A small network was shown many inputs. Here are its activations along a few directions, one row for each input.
Each table varies a few parts of the input and shows all the possible inputs, shuffled.
Descriptions start from the smaller parts, as in this example, which fits no table here: one of 3 separate values, together with either a single point or one of 11 places along a line or (one of 6 places along a line, together with one of 8 places around a ring).
Shared parts are said once, and a part with two or three values counts as separate values.

Other details of the inputs shift rows strongly along two fixed directions, in all tables alike. That doesn't count.

A family of inputs:
row 1: [-50  -3  -4   1 -20   2  -2  -9  32   1  -2 -39]
row 2: [ 11 -12  17   2  18  -7  -6 -32  11 -50  12   5]
row 3: [ 12   5  10 -11 -10  -8   2   7  -5  32 -21 -11]
row 4: [  6   8  -9  -7  -3   2  10  17 -19  23 -22  -7]
row 5: [ 15 -10  27  20  22 -13  11 -22  10 -37  15  16]
row 6: [-37  -3  13  21  20  -6  22 -36  29 -70   4 -22]
row 7: [ 44   5   8  -7  -4  -9  -2  24 -29  48 -13  20]
row 8: [ 18   1  26  -2  24 -18  16 -28   1 -47 -13  -3]
row 9: [ 12  -4 -14  -2  -8   9 -15  16 -15  26   7  12]
row 10: [ 10  -8   8  24  29  -3  19 -12  -3 -46  14  20]
row 11: [-6 -1 -1 14 -9  1  2 14  0 29  5  3]
row 12: [ 18   0  -5 -11  -7  -2 -14  10 -12  32   1   7]
row 13: [ 14  -5  -5  -4 -11   4 -20  12 -10  30   7  10]
row 14: [-10  -3 -12  -4 -12   9 -14   6  -1  16   2  -8]
row 15: [ -4   2  -6 -13 -10  -1 -11   1   2  21  -5 -13]
row 16: [ 38   0  16   2  32 -13  18 -13 -19 -42 -10  19]
row 17: [ 18  21  10 -27 -16   4 -15  10   6  31  -2  22]
row 18: [ -4  -2   3  13 -11  -1   0  12   3  31   5   2]
row 19: [ 18 -10   4   5  24   0  -1 -20  -5 -50  14  17]
row 20: [ 38  -8  20  -4  24 -16  -4 -26  -3 -36  10  21]
row 21: [ 62  -2  27   1  30 -19  10  -8 -26 -23  -4  35]
row 22: [  5   2  -9 -12  -8   1 -11   7  -7  26  -2  -4]
row 23: [ 15   0 -19 -10  -1   8  -6  18 -20  26  -1  10]
row 24: [-8  0 -9 16 -6  6  5 19 -6 25  4  4]
row 25: [ 15   0 -17 -10  -2   6  -7  16 -19  27  -1   9]
row 26: [ 16   1 -14 -10  -4   3 -10  14 -17  28   0   9]
row 27: [  7 -11  -1   5  26   4   3 -22  -1 -59  10   9]
row 28: [ 49   6  35  -1  14  -8  -4  -6   4 -26  24  62]
row 29: [-55   1 -19   4 -15  10   4  -1  20  -7  -2 -36]
row 30: [-39  11   2 -12 -14  -4  10 -11  19   2 -32 -50]
row 31: [-10  -3 -10  -5 -13   8 -15   5   0  17   2  -8]
row 32: [ -4   9 -12  -7  -2   4  13  14 -14  15 -24 -14]
row 33: [-7  0 -5 15 -8  3  3 17 -3 27  5  4]
row 34: [ 31  -7  -5   7  -9   1 -12  29 -21  43  17  32]
row 35: [ 15   1 -15 -10  -3   5  -8  15 -18  27   0   9]
row 36: [-53   0 -11   3 -18   5   0  -5  26  -3  -2 -38]
row 37: [ 16  -7  19  -6  21 -14   0 -35  11 -47   5   1]
row 38: [-51  -2  -6   2 -19   3  -1  -8  30  -1  -2 -39]
row 39: [ -6   3 -12 -12  -8   2  -8   4  -3  18  -5 -11]
row 40: [-52  -1  -9   2 -19   4  -1  -7  28  -2  -2 -38]
row 41: [ 39  -7  -1  -4 -10   2 -24  20 -20  46  13  27]
row 42: [-54   0 -13   3 -17   6   1  -4  24  -4  -2 -37]
row 43: [ 37  13  11 -19 -19   9 -24  21  -4  44   9  45]
row 44: [-16  -3 -18   6  -9   9   0  16  -2  13   6  -3]
row 45: [-24  23  34 -19  13  -9  22 -41  37 -71 -26 -17]
row 46: [-57   5 -17  14 -10  10  14   1  19  -4  -6 -35]
row 47: [ 11  -7  14  23  26  -7  16 -15   0 -44  15  19]
row 48: [-12  -3 -20  -4  -8  14  -9  10  -6  12   1  -6]
row 49: [-55   0 -21   4 -14  11   5   0  19  -8  -2 -36]
row 50: [ -9  -1 -15  16  -3  10   9  22  -8  23   4   5]
row 51: [-54  24   7  -3 -22   9   7  -4  45   0  -9 -22]
row 52: [ 29  -5   5  15  -6  -3  -5  26 -17  50  13  31]
row 53: [ 15   3  16   0  28 -12  21 -22  -6 -52 -14  -1]
row 54: [ 49 -14  14  16  25 -10   0  -3 -18 -28  26  47]
row 55: [ -7  -6  -2  -7 -16   4 -17   0   7  21   2 -10]
row 56: [  8   9  -1  -8  -6  -4   5  13 -14  26 -21  -8]
row 57: [  8 -10   7   4  22  -2  -2 -26   2 -55  11   8]
row 58: [-56   0 -25   4 -12  14   8   2  17  -9  -3 -35]
row 59: [ 26   2  19   0  27 -14  18 -19 -11 -44 -11   7]
row 60: [ 16   1 -12 -10  -4   2 -11  13 -16  29   0   8]
Description of these inputs: one of 5 places along a line, together with either a single point or one of 11 places along a line.
The inputs of row 60 and row 54 match in every part but the place on the line of 5. If row 22 is changed in the same way as row 60 into row 54, which row does it become?
Answer: row 42
The inputs of row 46 and row 19 match in every part but the place on the line of 5. If row 50 is changed in the same way as row 46 into row 19, which row does it become?
Answer: row 27
List by row number the other rows that have the place on the line of 5 in common with row 59.
Answer: row 3, row 4, row 7, row 8, row 16, row 21, row 30, row 32, row 45, row 53, row 56
A walk changes only the place on the line of 5. It starts at row 11 and steps to row 36. List the rest of the walk in order.
Answer: row 13, row 12, row 7
Change only the place on the line of 5 in row 55. List by row number the other rows that result.
Answer: row 1, row 3, row 5, row 37

A family of inputs:
row 61: [ 5  4  7 -8 -5 -1 -6 -1  5  4  1  6]
row 62: [ 3  0  4 -1 -3 -1 -4  1  3  5  4  5]
row 63: [ 1 -2 -5  9  4  1  8  8 -9  2  0  2]
row 64: [ 2 -1  2  3 -2  0 -2  2  2  5  6  6]
row 65: [ 3 -1 -3  5  3 -1  5  5 -8  3 -2  1]
row 66: [ 2 -2 -4  7  3  0  7  6 -8  3 -1  1]
row 67: [ -7  -4  19   6  33 -12  19 -44  16 -87  -2 -11]
row 68: [  1 -10 -12  -1  -1   7 -14   1  -4  -1  13   5]
row 69: [ 1 -2  1  5 -2  1 -2  3  2  4  7  6]
row 70: [  5  -7 -16  -4   4   4  -8   1 -12  -1   4  -1]
row 71: [ 4  1  5 -2 -3 -1 -5  0  4  5  3  5]
row 72: [  9   6   4 -10   0  -2  -1   0  -4   4  -9   0]
row 73: [ 5  0  0  1  2 -2  3  3 -6  4 -4  0]
row 74: [ 4  2  5 -4 -4 -1 -5 -1  4  5  2  5]
row 75: [-2 -4 -2 12  0  3  2  6  0  3 10  8]
row 76: [ 7  2  1 -3  1 -2  2  1 -5  4 -6  0]
row 77: [ 0 -3  0  7 -1  1 -1  4  1  4  8  7]
row 78: [ 5  3  6 -6 -4 -1 -6 -1  5  5  2  6]
row 79: [ 2 -1  3  1 -3  0 -3  1  3  5  5  5]
row 80: [-1 -3 -1 10 -1  2  0  5  0  4  9  7]
row 81: [-70  13 -19 -13 -26  10   5  -4  26  10 -27 -63]
row 82: [ 4 -1 -1  3  2 -1  4  4 -7  3 -3  0]
row 83: [ 8  5  3 -8  0 -2  0  0 -4  4 -9  0]
row 84: [ 8  4  3 -7  1 -2  1  0 -4  4 -8  0]
The inputs of row 69 and row 82 match in every part but one. If row 68 is changed in the same way as row 69 into row 82, which row does it become?
Answer: row 70
What do these inputs look like to the network?
Answer: one of 2 separate values, together with either a single point or one of 11 places along a line
Change only the choice among 2 separate values in row 62. List by row number the other rows that result.
Answer: row 76
